Each row below holds a small network's activations on one input, seen along a few directions.
In each table, some parts of the input vary, and every possible input appears once, in random order.
A made-up example of a description, with smaller parts first: one of 6 places along a line, together with either a single point or one of 9 places along a line or (one of 2 separate values, together with one of 5 places around a ring).
Shared parts are said once, and a part with two or three values counts as separate values.

Other details of the inputs shift rows strongly along three fixed directions, in all tables alike. That doesn't count.

A family of inputs:
row 1: [-32 -13  25  30  37  33 -13 -13 -44   5 -18  31]
row 2: [-25  24 -40 -40 -19 -33  -6 -17   5  17 -16 -11]
row 3: [ 30 -10  25  12   1  14  -3  18  24 -27  12  -3]
row 4: [ -8  13   0 -59   1 -37  60   9  -9  -1 -10  23]
row 5: [ -7  24 -25   1  24  21 -60 -30   3  20 -10  -8]
row 6: [ 30 -19 -12  38  -7  -5   8   3  40 -24  36 -27]
row 7: [-35   3  19  19  17  49 -33 -10 -44  25 -23  19]
row 8: [-12  31 -16 -65 -11 -34  24  -1 -37  26 -17  11]
row 9: [ -1   4 -15 -43 -18 -50  34  14  -9 -12  -8   6]
row 10: [ 35 -38   8  22 -13 -16  19  33  18 -32  29  -5]
row 11: [-29 -33  64   4  42  33   5  43 -31 -14 -21  48]
row 12: [-19  49 -54   5  33  32 -74 -68  18  36 -11 -25]
row 13: [-32 -40  45  20  38  32 -10  28 -40  -2 -22  35]
row 14: [ 17  17 -33  24 -10  -3 -24 -32  49 -14  13 -45]
row 15: [-14  30 -34 -41 -20 -30   3 -23 -34  34  -8   5]
row 16: [ 23  -9  17   0 -12   3  13  21  40 -13  11  -8]
row 17: [ -2   2  10 -47 -28 -30  55  32 -13   4  -1  12]
row 18: [ 25  -9  12  38 -22  -1  20   4  21 -19  33 -21]
row 19: [ 17 -15  -5  26  -5   5 -15  -8  -1   4   4  -3]
row 20: [ 18   3  23  30   2  23  -1  -6  17 -17  12 -18]
row 21: [ 19 -15 -15  26 -29  -8  -1   2  26   5  15 -15]
Description of these inputs: one of 3 separate values, together with either a single point or one of 6 places around a ring.
Question: The inputs of row 18 and row 7 match in every part but the choice among 3 separate values. If row 4 is changed in the same way as row 18 into row 7, which row does it become?
Answer: row 16
Question: List by row number the other rows that have the choice among 3 separate values in common with row 19.
Answer: row 3, row 5, row 8, row 9, row 10, row 15
Question: Which other rows does row 21 become when the choice among 3 separate values takes its other values? List them by row number.
Answer: row 1, row 19

A family of inputs:
row 22: [ 18 -12  -7   4 -16 -28  28  13   9 -14  19 -10]
row 23: [  0  15 -23 -30   1 -21   0  -8  11  10  -4  -4]
row 24: [ 22 -11   4   6 -21 -15  23  11   2  -2  20  -3]
row 25: [ 20 -16  -2   8 -11 -22  15  16  16 -23  16  -5]
row 26: [ 12  -4 -16  25 -19  12 -35 -10  26   6  10 -25]
row 27: [ -8  21 -10   0  21  32 -38 -26  12  15 -11  -9]
row 28: [  4  -4 -13  22 -16  10 -23  -8  25  10   7 -19]
row 29: [-17  -3  -7 -14   8 -13  10   0 -11   5  -6  16]
row 30: [-23  19 -10  21  18  41 -54 -48 -10  20 -15 -12]
row 31: [ 26 -16  -9  20 -36 -13   2  12  42  -7  28 -26]
row 32: [  4  17  -7  -9 -12   0  -4 -13  21   2   4 -14]
row 33: [ 36  -4  -8  28 -30  -8   7  -3  40 -20  27 -37]
row 34: [ 11 -32  47  53  15  43  -9  16 -13 -13   7  11]
row 35: [-18  24 -45 -32  -7 -33   4 -26 -11  27  -2  -5]
row 36: [ -7  13   0 -45   3 -24  23  14 -15  -3 -11  14]
row 37: [ 11 -27  22  28   0  -2  31  26   8 -21  16   3]
row 38: [ -6   0  -2 -21 -10 -19  28   2 -23  20   2  18]
row 39: [  0  17 -15 -25   3  -3  -7  -9  12   6  -1 -10]
row 40: [ -4  10 -25  46  20  44 -68 -41  27  12   2 -23]
row 41: [-10  16   7   5   9  25 -16 -11   3   8 -12  -1]
row 42: [ -9  17 -19 -26 -10 -21  11 -15 -18  13 -10  -2]
row 43: [ -4  -7  -5 -11 -15 -14   2  13 -12   5  -5   3]
row 44: [-11  16   2 -38  -4 -15  17   2 -20   5 -17  11]
row 45: [-15 -15  22  17  25  15  -3   8 -35  -9 -12  18]
row 46: [-27  -2  19  -5  43  32 -17   1 -24   9 -28  28]
row 47: [ 23   8  -2   1 -23  -8  10   1  34 -14  15 -21]
row 48: [ -4  17 -25 -27 -14 -25   5 -13 -28  24  -3   8]
row 49: [ 21  -9   3  -3  -7 -14  21  20  27 -17  13   0]
row 50: [-14  13   5 -28  18   3  -2   0 -17   4 -16  11]
row 51: [-19   0  -7 -30 -12 -25  14  15 -26  14 -13  16]
row 52: [ 27 -42  54  42  -4  17  26  42 -14 -33  18  17]
row 53: [-32  -5  28 -18  19   2  33  15 -47   8 -24  35]
row 54: [  9  -5   5   1 -13 -12  30   9   5  -7   8  -5]
row 55: [-30  -6  51  -7  32  33   2  14 -49  -9 -32  39]
row 56: [ 10  -7  -7  30  -3   1  -4  -4  20  -8  19 -17]
row 57: [-15  24 -45 -33  -5 -33  -6 -25  -5  21  -6  -1]
row 58: [ -5  13  -6  27  34  47 -71 -34   9   9 -15 -12]
row 59: [  9 -14  -2   6  -5 -14  13  10  14 -15  14   0]
row 60: [  4 -29  54  24  30  26  -3  31 -11 -32  -9  23]
row 61: [ 13   8  -6 -12  -4  -3   5   4  26  -5   8 -13]
Question: The inputs of row 47 and row 55 match in every part but one. If row 39 is changed in the same way as row 47 into row 55, which row does it become?
Answer: row 50
Question: What is each input in this table made of?
Answer: one of 5 places along a line, together with either one of 2 separate values or one of 6 places around a ring
Question: List by row number the other rows that have the place on the line of 5 in common with row 37.
Answer: row 27, row 28, row 38, row 40, row 41, row 46, row 53

A family of inputs:
row 62: [ 28  42 -33 -45  -6 -42 -10 -24  25  -1  10 -30]
row 63: [-81  -3   0 -51  28   3 -34   2 -77  41 -51  42]
row 64: [ 16  10  -3  38 -33  37  -6 -25  13  29  14 -35]
row 65: [ 18  15  13  40  -3  70 -33 -24  61 -21  12 -40]
row 66: [-21  32  -5 -52  14 -14  -1 -19 -58  14 -33  26]
row 67: [ 35 -40   0  61  17  11  -5   2  70 -43  33 -29]
row 68: [  7   9  -6 -32 -28 -40  19 -12 -54  25  15  16]
row 69: [  0  37 -67 -39 -10  -2 -60 -29  32  27 -15 -21]
row 70: [ 11 -28 -12 -22 -11 -85  90  44  21 -23  26  12]
row 71: [ 24   2  13  27  20  42 -49 -23  -1 -37   0 -18]
row 72: [ 22  10 -42   0  22 -31  -9 -21  66  -3  23 -32]
row 73: [-11  20  40 -10  30  47  -7 -14  22   2 -18   4]
row 74: [-15   8 -43 -39 -36 -28  -9  -4 -13  35 -16   7]
row 75: [ 16 -14  38   8  23  28 -36  41  27 -27   2   7]
row 76: [-50 -27  19  23  59  18   7  14 -53  -2 -24  46]
row 77: [ -4 -52  36  65  21  20  30  33 -31 -18  25  40]
row 78: [ 14 -17 -13 -62 -39 -63  62  59   8 -10  -4  14]
row 79: [-18 -34  22  61  29  20 -11   5  -9 -16  10  28]
row 80: [  3  17  -6  24   6  23 -45 -29 -23  -4  -1 -20]
row 81: [ 19 -71  60  55 -20  22   8  62  -7 -21  19  14]
row 82: [ 26 -25  38 -17 -30 -49  78  41 -50 -30  -8  35]
row 83: [-51  31  22 -23  30  32  -2 -23 -36  29 -47  28]
row 84: [-23  54 -42  -6 -14  23 -27 -58  16  44 -12 -40]
row 85: [ 35  24 -29  -3 -70 -42  48  -1  51  11  37 -55]
Question: What is each input in this table made of?
Answer: one of 4 separate values, together with one of 6 places along a line
Question: The inputs of row 63 and row 80 match in every part but the choice among 4 separate values. If row 75 is changed in the same way as row 63 into row 80, which row does it become?
Answer: row 62
Question: Which other rows does row 64 become when the choice among 4 separate values takes its other values? List them by row number.
Answer: row 68, row 77, row 81
Question: Which other rows does row 64 become when the place on the line of 6 takes its other values? List them by row number.
Answer: row 65, row 73, row 83, row 84, row 85
